Each row below holds a small network's activations on one input, seen along a few directions.
Each table varies a few parts of the input and shows all the possible inputs, shuffled.
Descriptions start from the smaller parts, as in this example, which fits no table here: one of 2 separate values, together with either a single point or one of 9 places around a ring or (one of 4 places along a line, together with one of 8 places around a ring).
Shared parts are said once, and a part with two or three values counts as separate values.

Other details of the inputs vary at random and push rows far along two fixed directions, the same in every table; ignore that.

Table:
R1: [  0   6   5   2   2  10 -10  -1   9   1  -3  -9   7]
R2: [-6  6 -4 -5  8  3 -7 -9  5 -5 -7 -8  4]
R3: [-4  3  5 -2  6 -2 -9 -5  5 -2 -5 -1 11]
R4: [-3  1  4 14  1  3 -6 11  3 -7 -6 10 -7]
R5: [ 19 -36  33   0  26  -6  13 -37   1  23  22 -25 -40]
R6: [-4  5 -4  7 -5 -7 -5 11  7  1  7  3 -4]
R7: [ -5   2  -9   2   2 -10  -4   7   8  -3   6   6  -2]
R8: [ -5   2   8   4 -10   3 -10  -6   3   1  -5  -5  10]
R9: [ -4   1  19  -3   2   4  -8   8  -2 -18  -1   7   1]
R10: [ -2   6   0   4   2   9 -10   3   9   1   1  -7   3]
R11: [-10   5 -11  -1   1 -14  -2   3   3  -5   2   3  -6]
R12: [-10   6  -3  -1   0 -14  -1  -2   1  -5  -4   1   0]
R13: [ -4  -3  -1  10   8  -1  -5   7   3 -11  -6  13  -6]
R14: [ -9   2  11 -10   7  -2  -5   0  -5 -23  -5   7  -1]
R15: [-6  1 -7  6 -9  6 -8  2  8  1  4 -6 -1]
R16: [-8  7  2 -5  4 -5 -7 -9  0 -4 -9 -4  7]
R17: [ -5  -2  13  -7   8   1  -7   4  -1 -22  -1  10   3]
R18: [ -7   1  -8   7 -12   0  -7   5   7   1   7   1  -3]
R19: [ 34  10 -30 -15 -10  29  37  22 -29  13  -5  11  26]
R20: [-11   6  -9   0  -1 -15   0   3   3  -5   0   3  -5]
R21: [-5  6  5  7 -6 -7 -4  7  5  0  0  1  2]
R22: [ -8   1  -3   9 -15  -7  -3   6   5  -1   4   1  -2]
R23: [ -9   5 -13  -3   6  -2  -5  -2   5  -4   0  -4  -4]
R24: [ -6   2  -1   2   2 -10  -3   2   6  -4   0   4   4]
R25: [-7  6 -8 -4  8  2 -7 -6  5 -4 -3 -7  0]
R26: [ -4   1  -3   6  -7   9 -10  -2   7   1   1  -8   3]
R27: [ -7  -3  16  -1  -6   5  -8   4  -3 -18  -1   6   2]
R28: [-3  2 -6  0  9  5 -9 -2 10 -3  1 -4  4]
R29: [-4  5 -6  5 -3 -1 -6 10  9  2  8  2 -4]
R30: [ -6   2  -6   3   1 -12  -2   7   8  -4   4   6  -2]
R31: [-5  2  3 -2  3 -8 -7 -1  5 -2 -3  2  8]
R32: [ -3   1   3  -4   8   3 -10  -6   8  -1  -5  -3  11]
R33: [ 52 -39  20 -12  -2   6  61 -24 -45  42  16 -10 -22]
R34: [ 34  10 -18 -17 -14  20  38  18 -35  13 -14  15  34]
R35: [ -7   1  -6   8 -14  -6  -6   6   5   0   6   2  -3]
R36: [-10   5   0  -5   2 -11  -5  -5   0  -3  -7  -1   4]
R37: [ -3   6  11   3  -2   2 -10  -1   4   2  -5  -4   9]
R38: [-5  6 -1  8 -7 -8 -3 11  7  0  4  3 -3]
R39: [-10   5 -14  -3   3  -8  -4   1   5  -3   3   2  -7]
R40: [ -7   1   2   8 -14  -6  -5   2   3   0   0   0   3]
R41: [ 14 -41  35  18  10  -9  15 -26  -7  18  18 -11 -54]
R42: [ 30   9 -24 -26  -3  23  37   4 -36   9 -18   9  33]
R43: [ 17 -37  35   6  10  -2  11 -37  -1  26  21 -29 -40]
R44: [ -2   5   9   0   0   7 -12  -2   7   3  -5  -7  10]
R45: [ -5   2 -11   0   4  -5  -5   5  10  -2   7   5  -3]
R46: [ -5   1   6   2  -8   7 -12  -7   5   2  -5  -8  10]
R47: [ 29   4 -27 -11  -2  18  41  16 -39   0 -18  24  15]
R48: [ -5   1 -10   0   7   2  -7   3  10  -2   4  -1   0]
Each input here is: one of 4 places along a line, together with either one of 2 separate values or one of 10 places around a ring.
Changing only the place on the line of 4 turns R47 into R13. The same change can be made to R14. Which row results? -> R17
Changing only the place on the line of 4 turns R2 into R1. The same change can be made to R25. Which row results? -> R10
Which other rows does R46 become when the place on the ring of 10 takes its other values? List them by row number. -> R8, R15, R18, R22, R26, R33, R35, R40, R43
Which other rows does R4 become when the choice among 2 separate values takes its other values? List them by row number. -> R9
Which other rows does R22 become when the place on the line of 4 takes its other values? List them by row number. -> R20, R30, R38
Which other rows does R37 become when the place on the line of 4 takes its other values? List them by row number. -> R3, R8, R16

Table:
R49: [ -6 -35  33  12   9 -33  -7 -33  14  20  24 -16 -41]
R50: [  9   3  -8   1 -16  11  11   8  -1   6   7  -7   8]
R51: [  9  -2  -5  -9 -10  -3  24  -5 -17  10   5  -8  -8]
R52: [ -8   7  -4   9 -13 -14  -2   3   8  -3  -4  -2   7]
R53: [20 -9 -2  1  1 16 13  2 -5 19  3 -8 -1]
R54: [-16  10  -8  -6   4  -4 -15  -6  11  -7  -6  -3  -1]
R55: [-10   9   6   4   7  -7 -15  13  12  -3  -3   4   2]
R56: [ 16  -2   2 -14  18  -1  18  -1 -11   2   6   1   0]
R57: [-16  -3  -5   6  -8  -8 -15  10   7 -14   6  14  -6]
R58: [ 13   1 -10  -6   0  18   6   2   3   6   1  -2   9]
R59: [ -3   5 -12  -2  10  -4   0  -4   4  -5  -8   0  14]
R60: [-12  10 -13 -10  10  -3  -9  -7   4  -9  -4  -7   4]
R61: [13 -7 -3  4  3 -1 15 -1 -8 16 -8  1  3]
R62: [-17   8  -6   2   1  -4 -16   1   9  -1  -9  -6  -2]
R63: [-24   5  -6  -3  -7 -13 -21  -4  10  -4   4  -1  -2]
R64: [-3 12  1 -2 -8 -9  3 15  2 -6  4  3  7]
R65: [-20   3  -1  14 -11 -11 -12  10  12 -20   4   3 -11]
R66: [  8  -1  10  -3  -4   7   7  -8 -13  -1 -16   2  20]
R67: [-14   2  -8   3  12  -2 -12   3   9 -22  -1   5  -4]
R68: [20 -4 -2  6 -5 17 12 -1 -7 19  7 -6 -3]
R69: [-14   6  26  -1   3  -2 -23   0   9 -16  -6   0   9]
R70: [ 9  1 -9 -4  3  0 12 -3 -3  5 -9  6 10]
R71: [ 14 -11  -4  -5   7   7  20   1 -12  -2   2  10 -13]
R72: [ 15  -4  -8  -8   9  14  10  -5  -3   6   7 -10   6]
R73: [-10  10   4  -4  10  -7 -14   6  15 -10   0   6   2]
R74: [  9  -3 -10  -5 -12  11   4   6  -3  11  11   1  11]
R75: [ 1  2 -7 12 -4  5  2 10 -6 -5 -2 12 -8]
R76: [ 19 -10  16  -7  -4  23   9  -9 -12   7  -1  -9  10]
R77: [ -7   7   7 -10  -5   9  -8  -7  -9  -9 -15  -4  14]
R78: [ -6  13 -12   2  -6   3  -4   0  -4   3  -7   0   1]
R79: [ -1 -34  30  17  18 -15   0 -18   6  10  17 -11 -54]
R80: [ 1 13  0  5 -1 -1 -4 13  0  0 -1  9  5]
R81: [-6  8 -5 15 -5 -5 -9  0  6  4 -9  3  5]
R82: [ 12  -5   3 -11  -2  -6  14   7 -11   9  12  10   2]
R83: [  7  -5   8  -4  -4  15   7   3 -17 -14 -10  10   6]
Changing only one part turns R74 into R63. The same change can be made to R72. Which row results? -> R60
What do these inputs look like to the network? -> one of 5 separate values, together with either a single point or one of 6 places along a line
List by row number the other rows that have the choice among 5 separate values in common with R64. -> R55, R56, R69, R73, R80, R82
